These are the activations of a small network on made-up records, seen along a few directions, one row for each record.
Each row is followed by the record's values for the fields MESI, FOROG, MIBI, MALAD, VORIT, LEPAN.
A field that a record lacks is left out.
The largest differences between rows may come from other fields.
In the rows, 500 means zero.
Random noise pushes rows far along 6 fixed directions. That doesn't count. These rows show it; they differ only by the noise:
[507 724 350 541 373 471 533 324 575 464 566 450 500 254 572 304 345 374
 435 308 439 506 680 337 389 624 629]
[405 535 527 567 520 494 720 591 363 517 424 530 529 503 468 542 478 495
 553 560 508 602 542 552 635 317 461]
[489 495 535 460 545 478 600 685 300 601 406 431 516 453 514 563 686 492
 554 631 579 392 469 662 592 363 470]
[560 500 484 423 605 589 566 587 478 540 462 371 492 433 521 548 684 559
 577 607 526 416 454 581 493 514 386]
[474 574 494 525 431 563 479 399 614 381 552 533 490 460 484 465 364 464
 489 430 402 595 559 407 397 571 537]
[460 485 547 523 559 591 524 449 632 338 554 561 481 540 417 566 454 600
 544 555 385 664 464 466 483 531 388]
[547 616 495 406 534 544 376 492 674 438 620 395 508 351 609 406 644 553
 600 489 581 364 537 507 456 667 407]
[465 566 541 460 531 330 473 648 349 542 528 474 521 343 545 471 750 526
 538 609 620 327 489 669 657 427 478]

[542 398 303 554 629 612 722 405 427 441 425 434 395 509 343 563 440 512
 400 557 284 690 466 489 465 616 463] => MESI: guzed / FOROG: lifel
[493 567 543 492 470 443 409 548 558 579 538 476 582 513 663 406 522 517
 558 445 695 379 527 515 556 494 493] => MESI: guzed / FOROG: ganik / MIBI: leriv
[452 343 730 459 401 401 118 487 578 321 610 749 477 668 370 645 479 532
 419 578 339 529 325 549 383 519 606] => MESI: bup / FOROG: ganik / MIBI: leriv
[509 491 538 479 501 638 639 583 456 577 382 444 513 579 510 570 474 483
 598 522 522 546 511 515 495 379 455] => MESI: suz / FOROG: kivi / MALAD: duv / VORIT: sodib / LEPAN: bem
[481 613 453 598 541 400 647 416 570 559 536 502 565 400 584 385 444 596
 519 432 591 545 554 378 623 433 411] => MESI: kaso / FOROG: ganik / MIBI: nom
[469 596 503 494 450 413 527 612 353 613 471 457 568 397 619 405 576 405
 516 474 671 313 579 538 579 407 558] => MESI: kaso / FOROG: lifel
[674 492 357 380 478 707 427 442 576 499 459 310 419 399 488 512 537 415
 443 486 325 385 456 459 190 762 564] => MESI: suz / FOROG: kivi / MALAD: reg / VORIT: sodib / LEPAN: tuzed
[457 564 601 439 618 457 559 541 498 410 557 576 572 395 479 532 672 666
 585 638 430 449 426 497 639 437 319] => MESI: suz / FOROG: lifel
[597 558 388 497 464 529 571 369 538 558 470 430 508 378 532 446 421 466
 429 415 410 478 524 347 344 538 551] => MESI: suz / FOROG: ganik / MIBI: nom
[442 510 513 641 452 414 583 440 530 563 483 581 565 580 523 446 305 503
 466 420 556 650 551 416 574 342 523] => MESI: kaso / FOROG: ganik / MIBI: leriv
[693 583 429 328 492 669 417 484 653 622 494 258 530 369 696 409 614 465
 581 415 598 229 534 424 264 672 473] => MESI: suz / FOROG: ganik / MIBI: nom
[576 475 410 502 469 607 806 555 262 732 249 386 526 498 507 575 429 376
 460 496 443 483 513 458 398 309 582] => MESI: suz / FOROG: ganik / MIBI: nom
[475 401 529 427 525 702 331 538 639 306 569 474 408 680 471 545 499 469
 581 513 506 550 518 611 427 745 458] => MESI: guzed / FOROG: lifel
[532 555 342 543 485 613 593 345 552 465 488 426 470 457 517 396 333 422
 448 368 445 570 594 369 407 635 545] => MESI: guzed / FOROG: lifel
[357 630 475 558 467 456 686 542 392 409 510 560 533 442 508 432 424 442
 559 485 482 582 649 504 667 441 495] => MESI: basa / FOROG: lifel
[484 523 410 582 458 355 623 418 262 483 428 563 477 355 356 513 454 442
 292 556 263 543 456 473 503 427 626] => MESI: kaso / FOROG: lifel
[483 411 597 479 592 529 464 519 613 412 542 562 532 614 475 587 545 663
 564 607 471 569 398 518 552 480 342] => MESI: basa / FOROG: ganik / MIBI: leriv
[706 522 386 293 448 804 536 551 392 634 314 212 457 387 554 551 615 307
 491 520 384 237 487 503 148 650 588] => MESI: suz / FOROG: lifel
[505 601 499 470 510 449 589 504 429 541 489 503 576 347 550 449 563 516
 515 500 478 385 511 434 542 432 478] => MESI: suz / FOROG: lifel
[488 591 421 601 550 543 544 146 887 270 685 622 527 455 465 394 225 671
 474 352 283 804 552 166 432 660 377] => MESI: basa / FOROG: ganik / MIBI: leriv
[433 513 461 532 508 430 483 389 505 254 605 628 442 421 359 511 459 537
 412 551 248 629 482 462 511 620 508] => MESI: basa / FOROG: lifel
[473 572 447 547 506 454 601 314 490 336 546 627 465 354 366 508 413 549
 426 499 236 634 480 352 492 513 489] => MESI: suz / FOROG: lifel
[616 446 302 440 492 614 455 454 437 507 451 319 375 442 477 474 527 354
 387 470 424 421 520 554 305 756 621] => MESI: guzed / FOROG: lifel
[485 621 546 492 273 523 422 463 550 533 494 522 569 487 633 387 298 320
 503 307 558 425 647 380 352 476 679] => MESI: suz / FOROG: ganik / MIBI: nom
[457 596 603 478 396 483 418 479 603 456 552 578 594 495 592 429 407 485
 545 426 520 468 558 416 475 466 530] => MESI: suz / FOROG: ganik / MIBI: leriv
[483 451 590 528 491 427 576 619 370 653 402 529 577 584 529 563 529 510
 521 564 585 477 455 558 589 255 501] => MESI: suz / FOROG: ganik / MIBI: leriv
[478 565 734 403 358 499 334 635 495 580 469 544 649 547 657 484 541 437
 597 480 641 283 507 514 460 351 562] => MESI: suz / FOROG: ganik / MIBI: leriv
[627 485 540 346 528 574 490 617 423 657 403 362 539 439 584 557 716 502
 559 580 553 250 421 559 399 458 467] => MESI: suz / FOROG: ganik / MIBI: nom
[409 606 489 517 620 612 758 488 556 335 535 531 509 453 439 518 489 602
 646 574 387 671 566 456 637 497 280] => MESI: suz / FOROG: lifel
[456 485 479 570 606 447 615 561 510 566 511 460 541 532 578 454 556 600
 588 507 701 549 537 547 704 423 340] => MESI: guzed / FOROG: ganik / MIBI: nom
[516 529 399 461 500 628 485 478 539 468 517 388 445 510 574 418 472 410
 557 396 591 469 613 521 468 673 513] => MESI: guzed / FOROG: lifel
[449 515 662 434 424 570 300 492 619 272 589 616 517 547 456 540 480 509
 536 549 373 488 456 485 408 587 491] => MESI: suz / FOROG: lifel
[449 548 603 529 387 365 374 349 566 352 587 714 549 446 425 490 369 527
 395 470 286 571 456 365 436 477 591] => MESI: suz / FOROG: ganik / MIBI: leriv
[569 446 233 614 545 262 496 217 464 459 585 536 367 313 346 418 433 516
 202 431 286 632 466 418 465 681 629] => MESI: guzed / FOROG: ganik / MIBI: nom
[465 572 612 494 459 641 583 598 470 592 404 460 583 579 625 497 470 462
 646 468 674 424 535 483 533 349 446] => MESI: kaso / FOROG: lifel
[350 516 538 604 592 326 459 332 697 202 754 757 469 497 380 474 426 709
 515 499 384 775 504 436 709 573 348] => MESI: bup / FOROG: ganik / MIBI: nom
[632 385 354 472 780 439 624 498 390 594 464 371 463 370 431 544 793 691
 430 681 470 416 321 581 598 549 327] => MESI: guzed / FOROG: lifel
[656 367 297 539 809 688 780 394 644 583 436 308 447 547 459 551 546 717
 533 563 495 673 412 440 505 586 217] => MESI: guzed / FOROG: ganik / MIBI: nom
[612 373 534 511 370 574 459 505 385 718 296 461 531 641 498 596 380 361
 351 477 464 462 408 472 271 346 688] => MESI: kaso / FOROG: ganik / MIBI: leriv
[498 695 280 624 431 219 546 297 406 560 567 486 523 184 553 223 411 407
 288 324 502 441 635 376 568 563 673] => MESI: guzed / FOROG: lifel
[417 564 539 458 445 458 504 511 381 378 515 611 497 424 445 519 511 449
 492 535 362 479 512 506 520 483 558] => MESI: bup / FOROG: lifel
[489 653 289 591 468 388 764 379 343 542 462 490 459 254 446 408 406 398
 398 398 352 587 624 368 534 486 630] => MESI: bup / FOROG: kivi / MALAD: duv / VORIT: damos / LEPAN: tuzed
[556 524 467 490 486 469 545 484 446 585 464 458 494 407 494 507 542 486
 456 514 467 456 471 480 467 450 547] => MESI: suz / FOROG: kivi / MALAD: duv / VORIT: sodib / LEPAN: bem
[410 433 614 482 585 423 452 560 500 340 568 631 458 548 343 628 610 607
 543 667 408 561 418 599 621 499 421] => MESI: bup / FOROG: kivi / MALAD: reg / VORIT: damos / LEPAN: tuzed
[504 472 547 538 525 371 248 444 668 437 650 525 472 532 518 422 560 611
 476 480 625 495 420 543 541 629 467] => MESI: guzed / FOROG: kivi / MALAD: duv / VORIT: damos / LEPAN: bem

Here are new rows. What are their fields?
[475 677 633 377 399 628 389 649 648 547 572 392 597 513 747 383 557 442
 752 400 799 304 658 530 506 510 440] => MESI: suz / FOROG: kivi / MALAD: duv / VORIT: sodib / LEPAN: bem
[511 458 551 452 610 557 478 428 661 344 591 578 484 520 415 591 546 664
 556 581 355 590 403 449 471 579 346] => MESI: bup / FOROG: ganik / MIBI: nom
[671 518 360 427 506 277 370 353 412 558 540 446 471 179 463 449 687 542
 266 550 300 288 354 455 362 618 608] => MESI: suz / FOROG: ganik / MIBI: leriv
[319 510 500 609 529 141 591 626 169 523 525 650 497 419 441 444 606 476
 419 575 613 492 551 682 875 322 572] => MESI: guzed / FOROG: lifel
[451 572 585 532 412 539 510 436 539 454 503 605 533 481 492 499 367 464
 486 446 423 531 512 357 428 447 543] => MESI: suz / FOROG: lifel
[557 400 376 558 448 577 557 317 499 514 428 537 426 590 383 563 253 405
 334 407 261 712 498 377 302 552 646] => MESI: bup / FOROG: ganik / MIBI: leriv
[564 419 481 413 533 484 260 520 508 414 568 440 429 477 478 494 670 505
 437 575 496 352 411 632 431 719 524] => MESI: guzed / FOROG: lifel
[555 383 452 509 558 474 354 350 641 398 590 546 438 543 420 505 461 583
 387 492 376 600 410 467 428 678 499] => MESI: guzed / FOROG: ganik / MIBI: leriv
[525 342 483 485 588 597 653 528 326 522 348 516 392 555 295 750 533 510
 415 655 244 596 350 556 442 442 518] => MESI: bup / FOROG: kivi / MALAD: reg / VORIT: sodib / LEPAN: tuzed
[503 565 317 604 563 325 741 326 415 558 488 533 479 315 430 437 413 531
 376 456 337 662 550 380 592 453 515] => MESI: bup / FOROG: ganik / MIBI: leriv
[456 459 613 478 585 496 498 453 505 299 549 658 495 485 337 626 572 652
 497 661 263 575 342 471 532 467 377] => MESI: suz / FOROG: lifel
[315 431 634 582 375 401 466 542 427 386 524 755 499 674 405 557 350 455
 465 501 452 659 523 552 599 363 605] => MESI: bup / FOROG: ganik / MIBI: nom
[485 223 562 631 411 296 316 452 338 529 439 694 438 711 304 632 368 452
 214 547 374 643 314 579 438 377 736] => MESI: guzed / FOROG: ganik / MIBI: leriv
[501 499 635 370 364 666 253 589 647 482 531 477 525 661 660 480 457 378
 643 387 663 364 585 537 359 600 560] => MESI: bup / FOROG: ganik / MIBI: nom
[602 545 461 340 407 610 411 542 490 615 448 372 520 433 632 451 590 394
 514 451 516 261 533 510 315 604 595] => MESI: bup / FOROG: ganik / MIBI: leriv
[389 489 711 496 480 541 453 705 536 491 503 544 568 701 543 561 540 541
 693 560 682 499 496 648 655 334 404] => MESI: suz / FOROG: kivi / MALAD: reg / VORIT: sodib / LEPAN: bem
[336 528 650 577 665 338 523 525 669 313 699 697 595 556 496 488 572 806
 661 609 584 662 466 530 861 395 198] => MESI: basa / FOROG: ganik / MIBI: leriv
[550 593 460 460 532 651 512 382 728 427 575 435 483 448 527 466 449 572
 589 435 463 573 551 369 423 623 379] => MESI: suz / FOROG: kivi / MALAD: duv / VORIT: sodib / LEPAN: bem
[447 444 519 512 534 182 281 586 413 481 619 545 447 448 466 446 703 545
 413 584 640 416 446 711 694 544 550] => MESI: guzed / FOROG: kivi / MALAD: duv / VORIT: damos / LEPAN: bem
[447 559 565 464 367 370 441 552 337 543 491 584 525 437 527 487 512 378
 467 465 498 390 546 546 514 415 652] => MESI: bup / FOROG: ganik / MIBI: nom
[552 444 699 352 407 627 318 640 512 551 438 486 557 617 579 595 580 446
 585 539 563 302 430 557 337 444 536] => MESI: suz / FOROG: ganik / MIBI: nom
[336 559 605 569 316 490 473 484 529 402 544 681 537 638 539 453 229 376
 544 341 527 643 662 449 543 422 616] => MESI: bup / FOROG: ganik / MIBI: nom
